Each row below holds a small network's activations on one input, seen along a few directions.
In each table, some parts of the input vary, and every possible input appears once, in random order.
A made-up example of a description, with smaller parts first: ring(5) and (point or line(11) or (values(3) and line(4))).
Shared parts are said once, and a part with two or three values counts as separate values.
In the rows, zero is written as 128.

Rows:
r1: [161 136 130 133 125 115 129 105 132 113 129]
r2: [106 116 129 120 155 137 112 127 112 104 113]
r3: [144 164 168 122 128 161 140 104 138  95 124]
r4: [126  98 114 134 151 118 103 130 130 114 118]
r5: [151 174 144 146  90 109 143 106 142 192 121]
r6: [141 154 145 121 128 134 138 103 114 103 122]
r7: [131 141 138 127 130  97 141 119 129 141 118]
r8: [118 133  99 109 124  98 106 138 134 156 134]
r9: [117 130 130 137 114 108 118 130 142 190 107]
r10: [127 141 136 106 159 158 114 141 135  89 131]
r11: [102  14  99 143 125 218 168 233  94  69 204]
r12: [136 158 130 129  98 103 132 101 136 163 135]
r13: [103 103 103 136 135 108 121 126 127 134 108]
What do these inputs look like to the network? -> point or (values(2) and line(6))

Rows:
r14: [117  62 138 149 102 199 168 178 119  98 186]
r15: [174 178 181 134 129 148 153  70 120  74 111]
r16: [ 94  37  77 148 109 142 144 195 111 148 165]
r17: [126  99 145 121 159 204 133 135 115  18 148]
r18: [141 192 206 105 155 166 123 113 136  97 116]
r19: [134 157 201 133 101 160 157 158 141 175 156]
r20: [105 136 143 131 102 100 123 160 138 224 136]
r21: [110 148 106 105 150  75  76 134 132 186  96]
r22: [ 96  55  42 125 157 113  90 162 118 107 125]
r23: [137 143  71 132 123  49 102  80 141 171  86]
r24: [108  87  92 111 174 146  99 131 116  39 127]
r25: [166 148 166 159  72 141 189 113 136 157 152]
r26: [137 127 106 158  77  80 155 115 136 207 128]
r27: [152 171 113 118 143  88 117  63 129 100  89]
r28: [123 181 134  89 168 108  92 114 131 118  97]
What do these inputs look like to the network? -> values(3) and ring(5)
Changing only the values(3) part turns r15 into r17. The same change can be made to r27. Which row results? -> r24
Change only the values(3) part in r26. List by row number the other rows that result. -> r16, r20
Change only the ring(5) part in r19. List by row number the other rows that result. -> r18, r20, r21, r28

Rows:
r29: [108  67 110 136 121 177 149 186 111 104 171]
r30: [108  47 105 143 125 179 153 191 104  92 174]
r31: [134 179 121 117 129  59 103  83 142 175  89]
r32: [115  98 121 127 138 162 130 162 121 105 144]
r33: [168 238 206 111 140 112 122  36 148 108  81]
r34: [150 142 162 115 157 191 142 122 117  32 138]
r35: [107  51  94 133 142 171 128 172 110  72 157]
r36: [135 181 146 124 118  64 104  93 147 203  95]
r37: [134 161 136 134  98  85 131 113 145 206 118]
r38: [112  86  96 121 149 160 126 158 111  78 141]
r39: [133 137 124 143  98  95 139 124 136 190 124]
r40: [133 149 116 133 119  81 110  97 144 171 104]
What do these inputs look like to the network? -> values(2) and (point or ring(5))
Changing only the values(2) part turns r32 into r36. The same change can be made to r38. Which row results? -> r31

Rows:
r41: [137 166 158 100 168 157 112 101 126  61 105]
r42: [111  61 135 168  65 175 194 202 121 185 194]
r43: [ 92  48  64 143 125 108 110 169 121 150 139]
r44: [114 120 105 138 115  57  99 114 143 202 104]
r45: [139 142 172 162  48 113 176 141 144 242 158]
r46: [102  56  29 133 124 100 114 158 117 140 135]
r47: [135  83 176 146 110 236 190 180 110  66 193]
r48: [136 154 157 109 164 143 107  92 125  65 110]
r49: [155 193 126 113 143  62 108  53 139 132  78]
r50: [138 154 139 114 167 129 114  79 119  52  99]
r51: [114 140 109 125 116  74 102 130 141 210 107]
r52: [145 183 152 120 142  82  98  66 151 141  82]
r53: [177 217 216 143  83 136 178  93 145 177 129]
r54: [150 195 134 118 144  82 101  58 147 133  79]
r55: [169 172 217 134 111 202 185 122 123  83 153]
r56: [167 210 220 145  77 137 176  85 149 177 130]
r57: [160 165 221 135 106 203 182 113 126  81 155]
r58: [ 96  56  42 141 125 108 111 163 119 144 134]
r59: [ 91  54  68 138 124 112 110 174 117 160 146]
r60: [118  80  86 125 164 163 115 141 111  39 133]
r61: [120  67 131 166  72 173 196 210 118 187 193]
r62: [120  78  79 119 162 144 121 135 102  35 135]
r63: [125 129  71 129 114  47 106 102 138 191 102]
r64: [138 147 146 114 165 150 107  89 135  54 105]
r65: [ 90  64  74 131 129 117 116 184 112 158 140]
r66: [133 174 153  96 166 159 115 113 128  64 115]
r67: [111  97 107 105 166 184 119 176 113  53 150]
r68: [117 127  91 136 117  46 104 106 133 197  99]
r69: [111 147 106 120 115  75 107 140 143 214 116]
r70: [145  89 172 144 115 234 193 189 107  69 192]
r71: [ 86  71  71 124 128 118 120 195 115 162 150]
r72: [144 203 163 108 145  88 103  77 141 150  82]
r73: [112  76 111 119 164 166 110 153 110  53 146]
r74: [142 213 153 103 142  99 106  89 149 151  93]
r75: [147 196 152 115 139  95  97  70 154 148  90]
r76: [113  70 105 125 164 162 111 148 113  45 138]
r77: [114 128 109 133 113  59  99 119 140 213 112]
r78: [115  89 111 111 167 182 116 165 111  50 140]
r79: [146 157 120 108 163 133 118  77 124  44 101]
r80: [148 149 168 160  54 112 178 149 140 242 157]
What do these inputs look like to the network? -> ring(5) and (values(2) or line(6))
Changing only the ring(5) part turns r66 into r74. The same change can be made to r50. Which row results? -> r54
Change only the values(2) part in r61. List by row number the other rows that result. -> r42
List by row number the other rows that have the ring(5) part in common with r70. -> r47, r60, r62, r67, r73, r76, r78
List by row number the other rows that have the ring(5) part in common with r45. -> r44, r51, r63, r68, r69, r77, r80
